These are the activations of a small neural network, seen along a few directions. Each row is one input.
In each table, some parts of the input vary, and every possible input appears once, in random order.
Descriptions start from the smaller parts, as in this example, which fits no table here: one of 3 separate values, together with either a single point or one of 9 places along a line or (one of 5 places around a ring, together with one of 6 places along a line).
Shared parts are said once, and a part with two or three values counts as separate values.

Other details of the inputs vary at random and push rows far along three fixed directions, the same in every table; ignore that.
To show where, the next rows are all for the same input, with only those details redrawn:
[ 11 -41  17   7  -2  -3 -48  -1 -31  35  23]
[  5  36 -69 -21 -16  26  13 -17 -17  11  -3]
[  2 -43  26  -5 -33 -26  -4 -29  -3 -47   9]
[  3 -18  -1 -11 -35 -12   7 -29  -4 -43   5]
[ -7  15 -69 -25   4   6  16 -12 -11  37 -20]
[ 17   4 -11   0 -26  23 -28 -13 -29  -1  27]
[  7 -17 -12  -4  -6   3 -24  -8 -23  26  11]
[-20 -80   3 -11  35 -55 -14   2  -5  73 -26]

Rows:
R1: [  0  12  33  17  11  46 -32  13 -24  43  18]
R2: [ 37  36  15   9 -16  41   8  18 -14 -20  46]
R3: [-12  14 -60 -30 -22 -10  47 -31   9 -33 -23]
R4: [-28  35 -48 -42   4   4  44   4  10  40 -17]
R5: [ 18  -9  12 -42 -30 -13  10  -2  20 -44  10]
R6: [-11  15  28   1 -37  22  24 -10  16 -62   4]
R7: [  9  -4  -1 -13 -45  -1   6 -37  -7 -60  10]
R8: [-11  50 -76   6   5  34  -3   3 -21  -1 -16]
R9: [ 14  14  13 -17 -21   2   0   6  14 -82  -1]
R10: [-37  46 -33 -27  -8  -5  52   9  23 -46 -27]
R11: [-26  55 -41 -19  12  17   9  19  13   2  -9]
R12: [ 12   6 -14  29 -15  46 -32  -1 -22  -5  15]
R13: [  2  -1 -36  -6  17   9 -41  -1  -3  66  11]
R14: [-34  30 -34 -27   0 -43  81   5  42  -5 -48]
R15: [-11  36  -9 -26  -2  24   9  -3 -14  36  12]
R16: [-19  38 -38  -5  38  -6  12  15  14  81 -27]
R17: [  9 -51  67   2   5 -43  18   1  31 -40  16]
R18: [ -1  -5  24 -10 -26   6  24  12  15 -49  -3]
R19: [  4  27  27  18 -12   7  -7  11  -7  10  15]
R20: [-11 -59  64  -3  17 -26 -49  42 -13  76  38]
R21: [-24  21 -51 -23  49 -17  59  12  38  59 -26]
R22: [ 43  28  15   3 -23  14  -8  25 -13 -15  16]
R23: [ -5 -27  35  10  34 -19   7  28   6  51  17]
R24: [  1  -4  20 -34 -36 -12  23   8   8 -39  17]
R25: [-13  54 -42 -12  13  -4  25  16  22  40 -14]
R26: [ 37 -20  50  10   0 -17 -39  26  -1   9  16]
R27: [-56 -53   5 -30  31 -66  56   3  66  10 -60]
R28: [-40 -31  -9 -43  30 -50  20  15  35  61 -18]
R29: [ -4  19  20 -11 -28   3  14  15   2 -79   4]
R30: [ 56  34   8   5 -12  47   0  22 -20 -16  41]
R31: [ -7 -62  13  34  44 -47 -39  20 -14  89 -19]
R32: [ 17  41  35  26  -3  31 -29   9 -30  34  29]
R33: [ 29  16  -5  31  -2  24 -19 -21   6 -18  33]
R34: [-14  13 -57  -7 -13   8  49 -26  16 -41 -44]
R35: [ 18 -14   6  20  -9  -7  26 -30   1 -49   4]
R36: [  3  19 -58  10  18  43 -10   0 -20  49 -22]
R37: [  0   1   0  26   9  12 -59   0  -5  -6  11]
R38: [ 34  16   3  -4  -9  47 -29  22  -3  -3  18]
R39: [ 13  32 -16  25 -16  43 -41  -3 -39 -29  17]
R40: [-25  12  -9 -10  31  15  10  -3  15  45 -25]
R41: [-12 -19 -39   2  18 -33  61 -25  24 -16 -35]
R42: [ 54  15  13   9  14  38 -29  25 -14  21  44]
R43: [-35 -40 -16   0  23 -49  19  -9  10 -19 -52]
R44: [ 17  25  25  -2 -40  -9  26   7   9 -59   8]
R45: [-19 -21  38 -24 -22 -27   9 -18  28 -31  14]
R46: [ 22  43  21  19 -14  45   7   0 -11 -16  45]
R47: [ -2 -18  -5  -9 -33 -13   6 -26  -1 -46   9]
R48: [ 21   9 -13   1 -23  29 -32 -14 -33   5  29]
R49: [  6  15  -7  22 -10  25 -34  -8 -30 -32   6]
R50: [ 19 -13   7  18  -7  -7  25 -33   0 -49   1]
R51: [ -1   4 -38   8  19 -22  14  -8  -6  37 -41]
R52: [ 26  19  20  15   6  12 -42  34 -13  44  29]
R53: [ 16 -41  18  30  28 -13  -9 -10 -13  24   5]
R54: [ 19  46 -49 -24  -3  50  21  28  -3  10 -16]
R55: [  1  16  12  -3   4  14 -30  28  -5 -13  15]
R56: [ -7 -57  60 -29 -18 -51   0   2  27 -34  15]
R57: [-21  73 -35 -11  12  42  14   5 -16   8 -13]
R58: [ 11  26  27  13  12  26  15  -7 -11  10  24]
R59: [ 16  18  33  21  31  31 -23  -1 -13  45  39]
R60: [  1 -52  13  34  26  11 -55  17 -25  57   2]
R61: [  5 -33  61  24  29 -10 -22   6   8  32  31]
R62: [-11   1 -48 -71  -5 -35  76   6  33  -9 -49]
R63: [ 30  33  -9  35 -29  25 -23 -10 -28 -23  21]
R64: [  4 -56  51  27 -12 -57  -4 -24   5 -38 -17]
R65: [  9 -50   9  30  40 -21  -7   0 -11  41   0]
R66: [-34  19 -18 -10  35  -1  -5  16   9  32 -22]
R67: [-10 -68  53   2  31 -25 -32  33  15  45  -4]
R68: [  6  -3   2  23 -26 -21   9 -21   2 -49  -8]
R69: [ 13 -15   3  23  -8  -8  25 -27   4 -52   7]
R70: [-19  31  29  -5 -16   8   5 -23  12 -75   2]
R71: [-40 -42   8 -33  59 -44  -1   6  14 109 -26]
R72: [ -6 -73  43  -4 -21 -50  -7 -26   3 -36   0]
R73: [-24   3 -16  -6  31  13   2  40   3  77 -14]
R74: [-23  25 -73   0  25  10   7   5 -13  18 -37]
R75: [ 24  27   5  -4  -4  33 -30  39 -26 -14  14]
R76: [  0 -50  48  28 -10 -60 -16 -25  34 -39  -9]
R77: [ 12   4 -15   3 -26  22 -29  -9 -25  -3  32]
R78: [ 15 -14  -2  31   6  40 -50   7 -33  36  10]
R79: [-16 -61  44  16   0 -46 -16 -17  -1 -56 -23]
R80: [  3  36 -65   1  -4  45  14 -15 -11   3 -26]
R81: [  8  -4  -5  23  -5  27 -38 -11  10  -4   6]
R82: [ -3 -70  51  26  -2 -68  -4 -16   7 -21 -23]
R83: [-44  15 -38 -32  10 -14  69 -17  54 -13 -56]
R84: [ 11  46  29  16 -12  19 -13 -13  -3  -7  22]
R85: [-25  13  27  -1 -15  -3  11   1   7 -56  -4]
Q: The inputs of R51 and R80 match in every part but one. If R44 is changed in the same way as R51 into R80, which row does it become?
A: R18
Q: The inputs of R82 and R35 match in every part but one. If R84 is changed in the same way as R82 into R35, which row does it become?
A: R59
Q: The inputs of R36 and R53 match in every part but one. If R60 is changed in the same way as R36 into R53, which row does it become?
A: R69
Q: Describe the family of inputs behind these rows.
A: one of 5 separate values, together with either a single point or one of 6 places along a line or (one of 2 separate values, together with one of 5 places along a line)
Q: Change only the choice among 5 separate values in R30. List by row number the other rows that result.
A: R22, R54, R62, R75
Q: A walk changes only the place on the line of 6. It starts at R8 and steps to R74. List the rest of the walk in order.
A: R43, R39, R49, R79
Q: Change only the place on the line of 5 in R26. List by row number the other rows that result.
A: R16, R25, R52, R84
Q: Change only the choice among 5 separate values in R17. List by row number the other rows that result.
A: R52, R55, R56, R67

Rows:
R86: [ -7  73 -94 -10  -4  34  27 -17  -5  -1 -24]
R87: [  3 -33  32   7   8  -3 -50  18 -19  47  22]
R88: [ -1 -49  20  25  31 -13 -44  10 -22  61  -3]
R89: [-30 -25  -9 -10 -12 -50  48 -39  34 -67 -45]
R90: [-25  62 -77 -30  28  13  49   7  19  41 -41]
R91: [ 17  21  -2  -9 -25  21  -4  -4 -10 -20  20]
R92: [ 16  19 -24  19  -1  21 -17  -4 -21   8  11]
R93: [ -7  34 -13  -5   4  21  12   6   5   6  -2]
R94: [-17 -31 -46   2  59 -33   5  11   1  96 -47]
R95: [ -7 -20 -11 -25   5 -25  33  -4  21  -1 -19]
R96: [  9  20 -13  14 -16  32 -18 -15 -15 -29  16]
R97: [ -4 -27  68   1 -27 -33  27 -17  29 -87   5]
R98: [-17 -46   0  15  35 -30 -24   4  -7  55 -23]
R99: [ 12 -35  64  22  14 -11 -35  19  -2  22  22]
R100: [-14 -25 -12 -25  15 -31  26   2  13  22 -25]
R101: [-14 -33  33 -17 -34 -42  24 -23  26 -72  -7]
R102: [ -2  11 -13 -17 -12   7  -2  -3   0  -2   5]
R103: [-10  64 -72 -20  33  23  38  17   3  62 -28]
R104: [  8 -45  38  11  22   1 -62  30 -29  77  27]
R105: [ 13  18 -34   9   0  16   4 -11  -6   2  -8]
R106: [-32 -12 -49 -38  33 -32  36   4  20  57 -51]
R107: [ 20  18  -6  -6 -22  15  -4   0  -5 -11  20]
R108: [-17 -58  15 -16  32 -53   2  13   8  53 -23]
R109: [  1 -18  56  17   3   1 -35  13  -3   2  27]
R110: [-11  20 -92 -10  49   5  29   6   0  84 -49]
R111: [-13 -96  59  -6  24 -72  -9   9  16  28 -13]
R112: [ 33  23  -1   7 -14  44 -37  14 -27  22  43]
R113: [ 25  56   3   8 -30  39   6  -2   0 -43  30]
R114: [ -5 -36  31  16 -12 -22 -16 -22   3 -39  -2]
R115: [ 34  37  31  24 -17  55 -36  15 -24 -13  58]
R116: [-23   6   8 -21 -21 -29  70 -22  43 -77 -29]
R117: [ 18  15 -12  17 -15  23  -6 -13 -13 -26  13]
R118: [-18 -11 -61   2  66   3  -9  21 -18 121 -37]
R119: [ -2 -24  37  19  37  -3 -44  35 -17  80  14]
R120: [ -43 -118   52    0   27  -99   24  -23   39  -20  -56]
R121: [ -9 -22  69   4 -36 -31  18 -19  29 -94   7]
R122: [  7  67 -30 -11 -13  34  33  -3   5 -24   2]
R123: [-17 -27 -30 -23  40 -36  16  18   9  75 -32]
R124: [ 19 -32  34  10  10   4 -49  23 -23  47  34]
R125: [ 13  36 -14  -7 -28  30  -8   0 -15 -13  25]
R126: [ -5 -27  18   6 -23 -35  26 -33  15 -72 -17]
R127: [ 18 -34  40  38   5  19 -91  32 -42  14  25]
R128: [ 16  19   8  -5 -36  32 -35  19 -19 -46  23]
R129: [ 10  35 -52   5  -7  19  19 -16  -2  -9 -12]
R130: [ 16   9  17  25 -37  17 -19 -21 -16 -58  24]
R131: [ 17  18 -10  15 -17  22  -8 -16 -16 -26   9]
R132: [-18 -38   5  -3  -6 -54  40 -31  24 -52 -38]
R133: [-10 -46  11  -9  34 -36 -16  21  -5  70 -10]
R134: [ -4 -22  46  -4 -20 -35  40 -15  38 -74  -8]
R135: [ -5 -31  22  -2  12 -15 -38  15 -11  41  13]
R136: [ 17  49  -1   7 -14  33   1   7  -5 -15  25]
R137: [ -21   90 -100  -37   13   28   76   -1   21   20  -46]
R138: [  2  44 -35 -20 -27  30  12  -9  -1 -26  10]
R139: [-26  46 -60 -32  13   3  47  21  23 -10 -51]
R140: [-33 -12  12 -24  -6 -41  67 -20  48 -63 -38]
R141: [-23 -53  53   6  35 -46 -20  19  13  39  -8]
R142: [ 32  18  -8  29  -3  47 -40   2 -32  14  33]
R143: [ 29  41  25  18 -26  46 -19   7 -15 -32  48]
R144: [-26   9 -78 -36  52 -10  26  21   3 111 -50]
R145: [ 23  15  48  16 -28  17 -11  -1  -1 -51  37]
R146: [ 22  44  30  23 -22  51 -47  12 -23 -13  55]
R147: [-21  -2  13 -23 -16 -35  75 -23  45 -83 -29]
R148: [ 11 -44  46  40  14   9 -79  10 -33  37  33]
R149: [  6  31   0   7   8  38 -13  19 -13  28  20]
R150: [-33 -82  26  -9   6 -89  57 -35  43 -57 -58]
R151: [ -1  50 -26 -11  -2  15  31   2   8  -8  -6]
R152: [  3 -42  16  30  34   0 -53  17 -30  73   7]
R153: [ 18  40  -8  -8 -41  43  -1  -8 -13 -43  32]
R154: [ 10  50 -44 -25 -23  35  28  -8  -3 -25   7]
R155: [-19  18 -80 -38  35 -17  44  12  12  71 -44]
R156: [  2 -25  41  16 -44 -22   8 -36   8 -98   5]
R157: [ -32   43 -109  -31   18   -5   73  -24   24   11  -74]
R158: [ 13  10 -14  16 -10  11  -5 -12 -12 -17   6]
R159: [  6 -40  52  -7 -41 -42  18 -22  24 -83   9]
R160: [ 13 -78  75  37   5 -32 -50  -3 -13  -5  19]
R161: [ 16  16   7  26 -29  30 -30 -16 -21 -38  26]
R162: [ 28  35  13  18   1  50 -29  20 -18  19  41]
R163: [-10 -44  18   4  -3 -37  23 -25  15 -46 -21]
R164: [ 12  39 -11 -13 -48  33   9 -17  -1 -61  22]
R165: [  9 -43  24  25  17  -8 -30   1 -14  19   9]
R166: [  0  57 -20  -7 -17  33  20  -4   7 -27   3]
R167: [ 10  40  10   9  -6  45 -23  11 -12  -2  34]
R168: [  7  38 -15  -2   3  14  15   8   7   7   2]
R169: [ 32  22   0   4 -16  39 -33  10 -23  15  38]
R170: [-17   2 -30  -6 -11 -12  38 -30  18 -44 -33]
R171: [ -5 -11  12   5  36 -15  -8  25   1  57  -3]
R172: [  5 -36  24  -3  11 -11 -19  13  -6  28  14]
R173: [-38 -78  59  -4  34 -80  13   7  35  18 -35]
R174: [ 17  42  14  16 -10  42 -29  16 -21   9  37]
R175: [ -1 -39  24   2  30  -1 -54  27 -20  75  19]
R176: [ 28  24  18   9 -32  55 -48   6 -31 -12  56]
R177: [ -6  36 -39 -23 -15  14  15  -6   3  -7  -3]
R178: [  2  20 -17 -13 -17  13   5   0  -6  -3   6]
Q: The inputs of R95 and R162 match in every part but one. If R177 is changed in the same way as R95 into R162, which row does it become?
A: R146
Q: The inputs of R93 and R164 match in every part but one. If R134 is changed in the same way as R93 into R164, which row does it become?
A: R112
Q: The inputs of R172 and R165 match in every part but one. If R176 is changed in the same way as R172 into R165, which row does it become?
A: R120
Q: Describe the family of inputs behind these rows.
A: one of 3 separate values, together with either a single point or (one of 5 places along a line, together with one of 6 places along a line)
Q: Change only the place on the line of 5 in R111. List by row number the other rows that result.
A: R123, R124, R155, R172
Q: Change only the place on the line of 6 in R159. List by row number the other rows that result.
A: R101, R125, R133, R135, R155
Q: Change only the choice among 3 separate values in R148. List by row number the other rows that result.
A: R109, R138
Q: Change only the choice among 3 separate values in R152. List by row number the other rows that result.
A: R104, R116
